Each row has a name. Each piece below is followed by the name of the row it came from, unless a question asks for something else. Each question is about the rows just above it. Places in a row count from 1.

turo: [-21.9 -59.6  -4.7 -30.1 -26.4 -20.1]
muro: [-27.3 -27.5  28.0  74.2 -63.2 -34.6]
Vivuf: [ -7.5  30.4 -54.1 -27.3  19.5  26.2]
tifat: [41.8 28.7 74.2 28.0 35.7  1.2]
The next 2 entries after [28.0 74.2]: | [-63.2 -34.6]
Where do [74.2 28.0] appear? | tifat
Does one of the named rows hold [-20.1 -26.4 -30.1  -4.7 -59.6] side by side, in this order? | no

Fek: [  6.7 -35.5 -18.6  -1.9]
zol: [  6.4 -27.3 -25.2 -22.5]
likin: [-20.1 -47.4  33.4 -12.9]
Vivuf: [-43.5  24.9  34.3  17.1]
fuzo: [  3.5 -51.2 -26.5  24.2]
turo: [  6.7 -35.5 -21.5 -68.7]
muro: [ 12.7  31.9 -25.2   9.9]
beze: [-27.9  -0.7 -15.0 -15.1]
sos: [ 26.8 -32.9  39.0 -40.2]
tifat: [-27.3 -12.0  29.9  30.0]
Which entry of tifat is missing from [-27.3  30.0 -12.0]? | [29.9]
Where does [ 12.7  31.9 -25.3   9.9] differ from muro, and what was there? | 3, [-25.2]
Shuffled beze with one entry gone: [-15.1 -27.9  -0.7], missing | [-15.0]
q: [  6.7 -35.5 -18.6  -1.9] | Fek
Is [-47.4  33.4] printed in one of the named rows, side by side and in this order? | yes
Where does [-43.5  24.9  34.3  17.2] differ from Vivuf, and what was there? | 4, [17.1]
Changed sos: [ 26.8 -32.8  39.0 -40.2]. Place and old value: | 2, [-32.9]

muro: [ 24.7 -67.0 -43.8 -35.3 -10.8]
Vivuf: [ 38.7 -67.0 -43.8 -35.3 -10.8]
Fek: [-27.1  35.2 -19.0  14.9  -7.7]
vir: [ 38.3 -17.4  -7.2 -75.1 -75.0]
vir without one entry, shuffled: [ -7.2 -17.4 -75.0  38.3]. Gone: | [-75.1]
Does one of the named rows hold [-27.1  35.2 -19.0  14.9] side by side, in this order? | yes

Fek: [ 26.9 -60.4  -1.9 -29.9  59.7 -15.1  42.9  10.9  15.1 -44.3  65.4  14.4
  -8.3]
beze: [-52.8  29.1 -39.7 -19.3  24.9   7.4   9.9  -5.4  36.3  36.8 -16.0   7.2
  36.4]
sos: [ 18.9   0.9   6.2  38.4  26.5 -25.1  22.0 -39.3  -5.9 -21.2  20.5  12.7
  11.8]
Guf: [ 20.3  24.8 -17.0  47.1 -33.5 -23.4  29.1 -20.9 -28.7 -62.9 -22.9 -18.2
  -8.7]
turo: [ 31.0 -38.9 -74.1 -12.0 -25.8   7.9   1.3 -10.6  27.6 -18.5  -4.3   3.5
 -26.9]
zol: [ 21.8  21.6  38.8  -2.3  -0.7 -18.8 -21.9 -30.1 -12.2  14.8 -53.4 -41.7
 -27.5]
Vivuf: [-32.7 -20.4  37.1  41.8  -8.5   4.7  59.9  -2.8  29.7   4.4   5.8 -16.2
  33.9]
fuzo: [-39.3  38.4  18.9  26.5  22.0 -25.1   0.9 -21.2  -5.9   6.2  52.1 -21.1
 -69.9]
vir: [ 29.8 -28.6 -80.6  14.0   9.8 -53.1  26.4 -28.2 -13.2  55.9  11.2 -56.9
  24.1]
muro: [ -1.4  39.6  19.7 -61.7 -21.7 -48.4  26.3  -5.9  12.1 -23.0  -8.1  -1.3
 -10.7]
The row with [-39.3  38.4  18.9  26.5  22.0 -25.1   0.9 -21.2  -5.9   6.2] is | fuzo
Where does [ 21.8  21.6  38.8  -2.3  -0.6 -18.8 -21.9 -30.1 -12.2  14.8 -53.4 -41.7
 -27.5] differ from zol, and what was there? | 5, [-0.7]
Among the named rows, does one hold [ 55.9  11.2 -56.9  24.1] next to each other, in this order? | yes
Shuffled vir with one entry gone: [-13.2  24.1  29.8 -28.2  14.0  55.9   9.8 -53.1  26.4  11.2 -80.6 -56.9], missing | [-28.6]

zol: [ -0.1  14.7   9.7 -15.3]
vir: [ -9.0  64.6 -39.3 -14.1]
muro: [ 48.3  -1.7  45.9 -22.0]
tifat: [ 30.6 -12.6 -21.6 -25.1]
Fek: [-0.3  3.0 39.3 -5.8]
beze: [ 30.0  24.4   5.0 -21.7]
Vivuf: [  0.1  13.4  -6.6 -27.9]
Guf: [  8.4 -12.4  28.7   4.4]
sos: [ 34.6 -19.6  19.7   7.5]
likin: [-14.5  25.9  24.9 -17.3]
q: [ 34.6 -19.6  19.7   7.5] | sos
Is [-12.6 -21.6] printed in one of the named rows, side by side and in this order? | yes

fuzo: [ -6.6 -21.3 -16.1  49.2 -31.3  -6.9   9.4  60.0 -23.9 -25.5 -10.6 -44.1
  13.1  -5.2 -22.4]
tifat: [-44.7  37.3  46.3 -10.7  35.8   8.4   0.4 -38.7 -15.6  33.3  37.9 -26.1
   4.2  12.6  13.4]
muro: [  6.8 -12.8 -60.4   4.4  16.2  20.0   2.1  13.3 -41.8 -19.9   9.0  53.3
  12.4  18.5  34.4]
beze: [  7.6 -21.3 -16.1  49.2 -31.3  -6.9   9.4  60.0 -23.9 -25.5 -10.6 -44.1
  13.1  -5.2 -22.4]
Does one of the named rows hold [-21.3 -16.2  49.2] side by side, in this order? | no
Shuffled tifat with one entry gone: [ 12.6  35.8   4.2 -15.6   8.4  13.4  37.9 -38.7  37.3  33.3 -26.1   0.4
 -44.7 -10.7], missing | [46.3]

